A small network was shown many inputs. Here are its activations along a few directions, one row for each input.
In each table, some parts of the input vary, and every possible input appears once, in random order.
A made-up example of a description, with smaller parts first: ring(8) and (point or (values(2) and line(4)) or ring(11)).
Shared parts are said once, and a part with two or three values counts as separate values.
(in the rows, 128 means zero)

Other details of the inputs vary at random and push rows far along two fixed directions, the same in every table; ignore that.

Table:
x1: [108 133 137 150 150 110 106 141 124 103 129 114 131]
x2: [147  75 100 206  77  45 124 122  75 130 198  84  82]
x3: [125 161 140  91 128 203 120 101 163 137 105 177 141]
x4: [147  94 113 166  96  78 119 150 108 155 150 106 137]
x5: [105 155 134  89 168 158 142 141 144 119  85 144 142]
x6: [152 122 117 136 114 133 134 124 120 147 123 138 143]
x7: [133 140 192 155 148 209 143 229 172 159 165 123 187]
x8: [113 152 191 154 189 178 121 235 167 123 129 114 204]
x9: [154 114 159 187 125 138 117 212 145 151 163 119 191]
x10: [129 121 124 120 109 125 131 137 131 163 129 124 130]
x11: [163 122 109  29 129 123 169   9 133 113 100 136  98]
x12: [124 125 127 132 104 128 104 121 139 144 138 138 127]
x13: [118 136  90  56 104 134 154  52 117 165  86 149  80]
x14: [ 95 166 117  32 114 188 125  50 161 155  77 179  95]
x15: [156  81  66 176  69  39 124  57  56 121 160 110  66]
x16: [118 114  69 102 129  58 137  69  76 115  85 115  83]
x17: [ 83 200 161  45 180 234 130 129 194 108  68 185 145]
x18: [140  97 163 220 107 102 109 211 130 141 215  88 141]
x19: [131 127 163 178 157 121 132 234 136 109 149 107 174]
x20: [138 136  81  68 106 145 155  39 103 148  80 161  94]
x21: [166  96 102  87 105  68 143   9 111  91 146 114  75]
x22: [105 143  89  59 145 117 138  54 107 122  46 137  96]
x23: [173  70 121 240  94  57 137 188  75 138 208  68 136]
x24: [107 131 116 126 144 105 112 114 116 102 117 124 109]
x25: [128  93  68 161  97   7 122  83  61  87 135 104  62]
x26: [ 79 196 163  46 185 235 127 126 191 111  69 184 146]
x27: [123 152 141 107 124 195 135 108 148 136 129 154 124]
x28: [129 151 190 155 142 207 102 204 191 141 154 153 197]
x29: [121 105 124 184 134  66 100 143 100  98 144  89 119]
x30: [130 131 171 184 167 134 129 250 147 112 155 103 186]
Each input here is: values(2) and (point or line(6) or ring(8)).
The inputs of x9 and x28 match in every part but the values(2) part. If x16 is changed in the same way as x9 into x28, which row does it become?
Answer: x24
Change only the ring(8) part in x3. List by row number the other rows that result.
Answer: x2, x12, x14, x15, x18, x27, x28
Change only the line(6) part in x25. List by row number the other rows that result.
Answer: x1, x17, x24, x26, x29
A walk changes only the line(6) part. It starts at x19 and steps to x30. List the rest of the walk in order.
Answer: x5, x16, x8, x22

Table:
x31: [139 131 133 114 100 164 127 117 149 166 138 151 135]
x32: [132 118 143 127 136 118 129 142 134 129 137 109 140]
x33: [158  84 118 187 116  42 123 157  96 117 170  82 132]
x34: [130 123 158 177 140 131 100 192 142 129 149 116 172]
x35: [128 144 179 151 155 172 116 191 166 110 149 133 173]
x36: [128 133 120  92 136 131 125  89 136 123  97 138 131]
x37: [129 151 119  68 101 190 141  74 151 165 100 175 117]
x38: [115 139 125  89 133 134 131  94 140 123 115 138 105]
x39: [153 118 157 183 108 163 130 183 138 160 181 123 160]
x40: [137  99  76 135 101  44 128  91  80 132 119 110  94]
x41: [120 136 121  88 136 141 146  99 129 124 111 134 106]
x42: [136 108  73 132 106  65 142  81  71 131 109 114  87]
x43: [105 158 130  61 139 168 123  71 155 121  91 156 113]
x44: [122 144 134 134 143 158 126 143 131 127 113 143 145]
x45: [110 155 119  80 138 159 121  96 145 133  81 166 129]
x46: [109 137 137 107 134 144 125 133 143 143 115 128 127]
x47: [157  80 130 217 117  45 102 167  99 108 184  79 143]
x48: [119 147 168 158 151 179 113 200 155 124 142 137 170]
x49: [118 126 153 170 131 128 102 179 141 128 156 113 150]
x50: [163 112 154 165 108 153 133 161 142 146 183 122 154]
x51: [144 101  67 119 106  56 139  52  76 110 109 119  83]
x52: [146 104  81 126 112  64 147  72  76 117 118 109  89]
x53: [133 133 163 168 149 152 122 176 139 109 156 121 157]
x54: [144  88 118 201 113  60 129 182  87 130 173  82 129]
x55: [124 151 123  74 143 159 139  91 146 119  83 157 132]
x56: [159 105  93 123  82 109 147  55  97 146 144 130  89]
x57: [114 149 138 105 146 170 145 142 137 142 107 139 139]
x58: [127 119 161 164 139 129 118 200 142 142 153 103 166]
x59: [125 137 121  90 139 142 153  97 122 127 106 133 115]
x60: [116 151 158 102 150 175 113 127 164 119 114 146 149]
x61: [153  94 130 189 126  69 116 167 113 113 167  95 150]
x62: [119 146 107  82 133 147 142 100 124 137  82 148 119]
x63: [143  91 103 193 107  49 125 121  77 103 174  89  97]
x64: [135  98  77 129 105  53 148  63  71 117 130 102  65]
x65: [130 150 149  94 156 176 142 142 153 125 107 141 153]
x66: [133 103  87 142 100  53 126  77  86 104 139 111  78]
x67: [126 154 150 110 157 183 133 131 150 116 109 150 152]
x68: [110 155 126  74 143 170 123 100 152 140  74 159 141]
x69: [133 130 153 157 141 138 127 197 141 133 137 119 167]
x70: [156 100  98 115  78  98 129  51 110 151 143 126  94]
x71: [113 150 177 158 156 188 127 210 160 134 150 126 164]
x72: [124 123 156 170 140 139 128 205 136 134 159 108 152]
x73: [123 140 148 121 143 147 116 134 150 114 129 140 142]
x74: [122 105  70 116  95  54 139  66  78 130 111 116  63]
x75: [134 126 151 181 141 138 114 198 133 123 150 121 167]
x76: [124 132 133 120 135 132 122 142 136 141 112 125 145]
x77: [134 109  80  98 111  75 150  60  85 121 110 118  79]
x78: [122 117 102 159 112  92 125 116  93 120 139 116  99]
x79: [117 149 119  55 138 153 151  79 139 128  83 151 112]
x80: [109 158 135  69 147 181 142  99 152 122 100 153 113]
x81: [108 161 144  70 147 181 139 107 162 122 100 155 120]
x82: [112 141 143 127 136 150 106 138 145 129 118 139 142]
x83: [120 141 163 136 147 163 133 195 154 139 133 127 166]
x84: [123 139 178 132 157 167 128 191 171 128 150 122 165]
x85: [114 144 151 111 146 161 130 166 155 144 119 136 155]
x86: [110 143 115 101 127 135 116  98 131 127 101 152 115]
x87: [117 142 123  98 137 147 143  93 127 120 115 136 101]
x88: [120 140 121  69 137 138 142  90 138 131  98 142 117]
x89: [114 119  76 111  99  73 120  60  94 124 110 132  73]
x90: [146 134 169 155 118 198 128 188 163 163 166 140 173]
x91: [139 113  87 121 116  83 131  70  92 108 113 128  95]
x92: [131 139 115 100 140 142 143  92 123 118  98 142 125]
x93: [110 146 129 120 133 155 124 132 134 125 119 142 124]
x94: [135  87 115 193 107  47 119 166  94 131 173  84 115]
x95: [118 131 147 156 137 144 124 180 136 130 149 119 138]
x96: [125 110  79 137  98  62 120  76  82 116 116 126  81]
x97: [124 134 127 126 135 131 120 141 137 133 113 137 148]
x98: [111 156 138  63 146 173 146 102 156 127  95 151 119]
x99: [146 127 114  83  95 147 137  60 139 153 126 154 109]
x100: [126 135 127 129 134 135 126 143 133 128 110 138 146]
x101: [141  85 122 220 113  57 128 187  83 127 186  74 121]
x102: [133 127 154 180 139 132 112 198 138 122 148 123 168]
x103: [136 126 150 182 145 139 125 198 130 128 147 116 171]
x104: [148  86 119 213 110  50 117 160  88 101 192  81 116]
x105: [120 139 185 142 156 171 115 190 174 125 155 118 166]
x106: [132  88 119 199 105  51 107 159  96 128 175  81 112]
x107: [112 141 133 131 128 140 120 141 136 123 126 137 127]
x108: [150  90 126 210 117  64 114 164  94 101 183  90 128]
x109: [142 107 108 146 119  75 117 107 107 111 136 118 118]
x110: [119 158 123  65 143 167 134  77 147 116  78 167 123]
x111: [120 139  95  92 128 134 136  86 116 130  82 150 114]
x112: [141 142 121  65 102 177 146  58 149 151 110 167 112]
x113: [109 160 145 116 148 186 125 139 146 127 107 154 142]
x114: [144 118 166 161 147 127 119 191 147 126 155 101 174]
x115: [108 149 148 119 139 164 127 156 152 132 123 139 134]
x116: [127 147 123  65 101 188 130  68 155 172 101 168 120]
x117: [115 142 123  93 131 135 124  90 139 116 115 144 111]
x118: [138 141 176 140 159 167 132 200 164 123 140 124 182]
x119: [117 133 128  85 134 134 133  93 139 130 110 128 111]
x120: [117 107  71 118  95  53 126  61  84 129 118 119  61]
The inputs of x90 and x116 match in every part but one. If x72 is changed in the same way as x90 into x116, which row does it become?
Answer: x46
Describe the family of inputs behind these rows.
Answer: values(2) and line(5) and (point or ring(8))
List by row number the other rows that have the line(5) part and the values(2) part in common with x73.
Answer: x33, x38, x61, x84, x88, x99, x109, x117
A walk changes only the ring(8) part. It starts at x65 and steps to x77. List the rest of the walk in order.
Answer: x41, x80, x104, x108, x91, x51
A walk changes only the ring(8) part. It starts at x58 and steps to x46. List the rest of the walk in order.
Answer: x106, x49, x82, x34, x68, x76
Change only the values(2) part in x87. List by row number the other rows that result.
Answer: x71
A walk changes only the line(5) part. It starts at x42 and steps to x62. List the rest of the walk in order.
Answer: x69, x40, x76

Table:
x121: [110 154 163 126 143 195 111 172 167 141 119 154 165]
x122: [134 113 147 186 127 113 123 208 125 140 165 102 151]
x123: [113 160 156  72 166 186 139 123 165 125  99 148 149]
x124: [127 103  68 143  88  53 119  69  69 132 125 121  70]
x125: [109 164 160  77 157 191 140 125 166 118 101 151 139]
x126: [111 160 139  78 147 196 134 138 157 148  86 155 150]
x127: [124 105  65 143  85  55 124  70  69 131 125 116  70]
x128: [138 115 156 184 139 110 111 178 129 106 175 105 146]
x129: [139 109 161 191 138 111 106 185 136 105 174 103 156]
x130: [171  99 155 189  92 137 127 174 138 162 202 111 156]
x131: [134 117 153 184 137 112 116 179 129 105 175  99 146]
x132: [118 138  72  65 113 117 144  37 101 144  58 154  85]
x133: [138 100  92 132 113  52 137  86  87 110 134 102  82]
x134: [106 162 149  85 152 196 135 144 160 153  95 156 155]
x135: [148  90  88 178 101  46 128 134  76 131 143 103 117]
x136: [124 126 127 154 117 118 108 149 130 137 136 129 139]
x137: [118 123 125 152 123 126 127 156 123 139 140 123 125]
x138: [130 133  97  78 133 112 144  54 114 115  82 137  99]
x139: [102 166 153  90 142 200 136 146 161 146  97 158 144]
x140: [141 115 142 148 143 114 128 161 128 111 146 103 147]
x141: [164 109 118 102  93 126 145  56 126 135 152 131 104]
x142: [134 111 151 181 141 110 125 183 132 109 174  99 142]
x143: [116 140  86  59 118 109 127  20 121 112  78 154  80]
x144: [123 160 150  74 164 185 140 126 163 116  92 158 157]
The inputs of x129 and x121 match in every part but one. If x142 is changed in the same way as x129 into x121, which row does it become?
Answer: x137
Describe the family of inputs behind these rows.
Answer: values(2) and (point or line(11))
Change only the values(2) part in x141. List by row number the other rows that result.
Answer: x130

Table:
x145: [162  81  67 166  77  24 119  96  78 123 134 108 109]
x146: [162  94  92 116  97  47 131  52  94 116 119 102 107]
x147: [ 87 163 161 146 212 133 120 229 152  59  93 120 169]
x148: [131 159 128  43 141 178 128  83 160 134  78 175 153]
x149: [110 119 139 187 198  43 112 215 100  48 138  81 148]
x150: [132 125  93 113 109 125 155  90  93 146  98 142 110]
x151: [138 160 196  69 179 238 128 159 216 130 113 154 211]
x152: [ 94 139 103  78 104 128 106  64 129 149  87 154  80]
x153: [127 135 175 194 134 179 127 214 139 128 179 122 165]
x154: [131 137 134  70 139 160 125  52 158 112 116 152 111]
x155: [146 100  70 141  92  68 143  74  64 141 107 127  94]
x156: [ 65 174  98  83 201 126 123 118 106  79  25 140 113]
x157: [119 100 146 200 102  94 107 198 118 143 188  91 119]
x158: [104 169 130  79 134 200 120  78 150 133  78 188 127]
x159: [176  84 159 205 119  81 150 195 109 123 204  59 153]
x160: [132 166 220 120 166 231 127 183 206 118 151 141 183]
x161: [127 163 188 134 164 230 126 209 180 152 111 162 215]
x162: [133 126 100 126  99 113 127  84 119 119 126 147  90]
x163: [105 142 117  71 117 159 148 121 131 171  93 137 108]
x164: [175  85 161 186 138 103 135 187 133 124 192  83 167]
x165: [153  85  63 179  89  43 130 102  53 149 131 101  94]
x166: [165 101 120 130 112  81 149  95 107 125 136 101 116]
x167: [162  84  87 112 106  65 159  57  88 124 140 100  85]
x168: [122 119  91 105 106  87 122  87 117 152 106 130 119]
x169: [149  90  93 123 102  60 111  38 105  97 148 111  88]
x170: [155 105 102 126 110  90 154 111  92 133 148 113 109]
x171: [152  91  96 125 104  69 131  43  98 105 154 110  72]
x172: [111 145  97  94 108 150 141  56 107 130  96 163  84]
x173: [ 99 131 121 110 104 123  90 110 137 141 112 138 112]
x174: [136 115  66 124 104  89 126  69  81 153  88 135 101]
x175: [114 161  95  60 130 187 153  77 124 163  61 167 113]
x176: [124  93  93 176  90  39 105  99  92 134 163 106  86]
x177: [133  99 149 190 113 102 126 225 121 163 173  87 149]
x178: [133 129 106 120 116 128 123 106 114 139  93 147 147]
x179: [166  88 134 220 106  81 138 214 109 132 190  90 153]
x180: [157  74  97 160  97  44 136  70  84 102 184  87  71]
x181: [165  83  88 116 110  55 139  51  95 122 131 107  98]
x182: [ 87 165 116  51 123 182 146  67 147 150  99 163  85]
x183: [129 136 138  75 137 173 149  75 149 114 138 135 103]
x184: [150 102 139 215 107  91 102 180 127 113 185 113 142]
x185: [143 134  97  64 121 127 148  59 117 138  92 157 106]
x186: [104 162 102  81 126 177 113  60 133 141  74 176 104]
x187: [108 151 106 107 121 169 130  90 120 141 105 154  99]
x188: [143 116 157 205 116 130 122 204 139 117 192 114 146]
x189: [137 136 179 159 143 174 127 197 155 119 189 124 159]
x190: [ 87 128  78 141 170  36 125 115  59  60  65 108  94]
x191: [139  86  83 165  94  31 125 110  85 153 145 100 104]
x192: [107 110 107 138  91  96 123 121 100 146 147 108  76]
x193: [133 101 155 193 116 100  94 230 137 155 163  92 180]
x194: [146 104 138 208 104 105 127 188 117 116 198 101 127]
x195: [101 146 119  93 119 145 126  86 142 146 115 152  97]
x196: [ 89 167 196 105 248 175 126 213 183  53  99 115 186]
x197: [155 108 100  96 105  84 164  55  97 127 118 109  89]
x198: [162  84  86 109 106  70 165  59  85 124 144  95  82]
x199: [133 160 213 125 163 214 116 172 202 115 148 140 184]
x200: [118 137 168 132 136 171 123 209 162 170 128 127 167]
x201: [166  85 123 216 100  74 144 204  97 132 191  84 141]
x202: [117 166 129  50 138 183 121  57 159 122  91 185 115]
x203: [126 140 103  73 115 126 109  42 131 111 105 163 104]
x204: [117 146 172 132 148 185 143 207 171 166 145 130 175]
x205: [133 119 147 216 123 127  83 198 129 126 171 112 170]
x206: [138 123 121 106 110 115 149  65 114 111 143 113  82]
x207: [153 123 134 101 128 120 141  90 135 128 113 124 134]
x208: [121 108 168 206 115 116  96 223 138 144 187  98 145]
x209: [ 47 190 187  97 228 187 108 242 181  94  61 131 177]
x210: [146 118  89 115 103  98 135  88 113 136 101 145 113]
x211: [128 161 198 107 154 214 139 153 187 117 147 137 157]
x212: [116 166 190 146 154 232 119 194 177 133 135 163 182]
x213: [162  89 143 220 112  68 108 179 106 109 213  94 135]
x214: [119 116 161 197 123 122 118 205 141 141 199 102 142]
x215: [138 142 122  72 132 157 155  99 133 140 108 153 126]
x216: [141 102  58 140  93  62 115  73  71 144  99 121 107]
x217: [140 104 138 220 108  95  91 176 110 114 175 111 158]
x218: [ 76 204 212  68 252 216 133 201 201  59  61 137 191]
x219: [ 64 167 164 134 219 129 116 224 153  84  94 112 166]
x220: [116 162 121  49 130 180 142  56 145 123 102 175  96]
x221: [118 156 169 162 148 208 109 192 162 141 141 145 168]
x222: [120 111  89 105  97  82 121  92 104 164  95 127  96]
x223: [118 154 101  63 123 180 165  76 115 152  71 164 112]
x224: [147 138 163 149 138 175 136 202 164 141 138 140 179]
x225: [120 164 142  45 134 180 121  44 170 110  87 163 122]
x226: [148  85 130 214 109  58 126 199 105 154 189  81 145]
x227: [108 148 109  63 124 159 162  95 134 166  97 145 108]
x228: [131 139 156 157 124 158  98 169 166 113 148 144 165]
x229: [107 177 109  40 141 225 160  86 139 166  54 174 122]
x230: [ 97 173 110  65 130 211 140  74 135 145  82 171  97]
x231: [124 103 142 204 110  80  88 179 130 130 189  99 147]
x232: [142 137 116  78 131 137 134  85 134 137  99 158 132]
Describe the family of inputs behind these rows.
Answer: line(8) and (point or (values(2) and line(5)))
The inputs of x158 and x202 match in every part but the line(8) part. If x212 is changed in the same way as x158 into x202, which row does it become?
Answer: x213
The inputs of x203 and x173 match in every part but the line(8) part. If x185 is changed in the same way as x203 into x173, which row does it become?
Answer: x200
Change only the values(2) part in x154. List by row number the other rows that result.
Answer: x181
A walk changes only the line(5) part. It starts at x178 and steps to x161. List the rest of the walk in order.
Answer: x155, x150, x223
Change only the values(2) part in x174. List by row number the other rows that result.
Answer: x186
A walk changes only the line(5) part. It starts at x182 and steps to x214. List the rest of the walk in order.
Answer: x195, x176, x231

Table:
x233: [123 159 186 122 146 221 118 177 192 142 144 155 177]
x234: [129 110  93 155  90  96 125 124  95 161 131 124 109]
x235: [121 117 124 157 132  91 120 142 110 105 145 107 114]
x236: [100 158 123  75 148 155 123  89 145 113  84 157 114]
x237: [133 144 123  67 126 173 149  82 143 148 100 154 121]
x238: [147 103 112 139 100  94 141 109 105 139 152 110 105]
x239: [127 111 110 137 130  76 136 122  99 112 129 102 105]
x240: [121 131 170 171 159 139 125 208 145 111 159 105 158]
x241: [ 89 175 155 103 165 204 122 185 164 144  83 158 166]
x242: [149 115 163 185 121 138 110 183 144 135 178 116 167]
x243: [137 123 160 168 121 150 121 177 145 135 178 118 148]
x244: [136 141 112  68 118 158 143  65 137 144  94 160 118]
x245: [133 118 113 135 135  87 129 122 109 110 119 116 127]
x246: [134 111 121 150 139  86 133 144 107 112 135 101 129]
x247: [156 103 123 159 103 103 121 127 117 134 154 118 134]
x248: [129 116  86 113 120  72 125  72  96 107  99 125  98]
x249: [138 113 120 139 105 113 138 112 115 137 152 118 105]
x250: [103 159 111  60 144 150 125  62 137 114  66 162 109]
Describe the family of inputs behind these rows.
Answer: values(2) and (point or ring(8))
The inputs of x240 and x249 match in every part but the values(2) part. If x235 is changed in the same way as x240 into x249, which row does it become?
Answer: x243
Change only the values(2) part in x248. List by row number the other rows that result.
Answer: x247
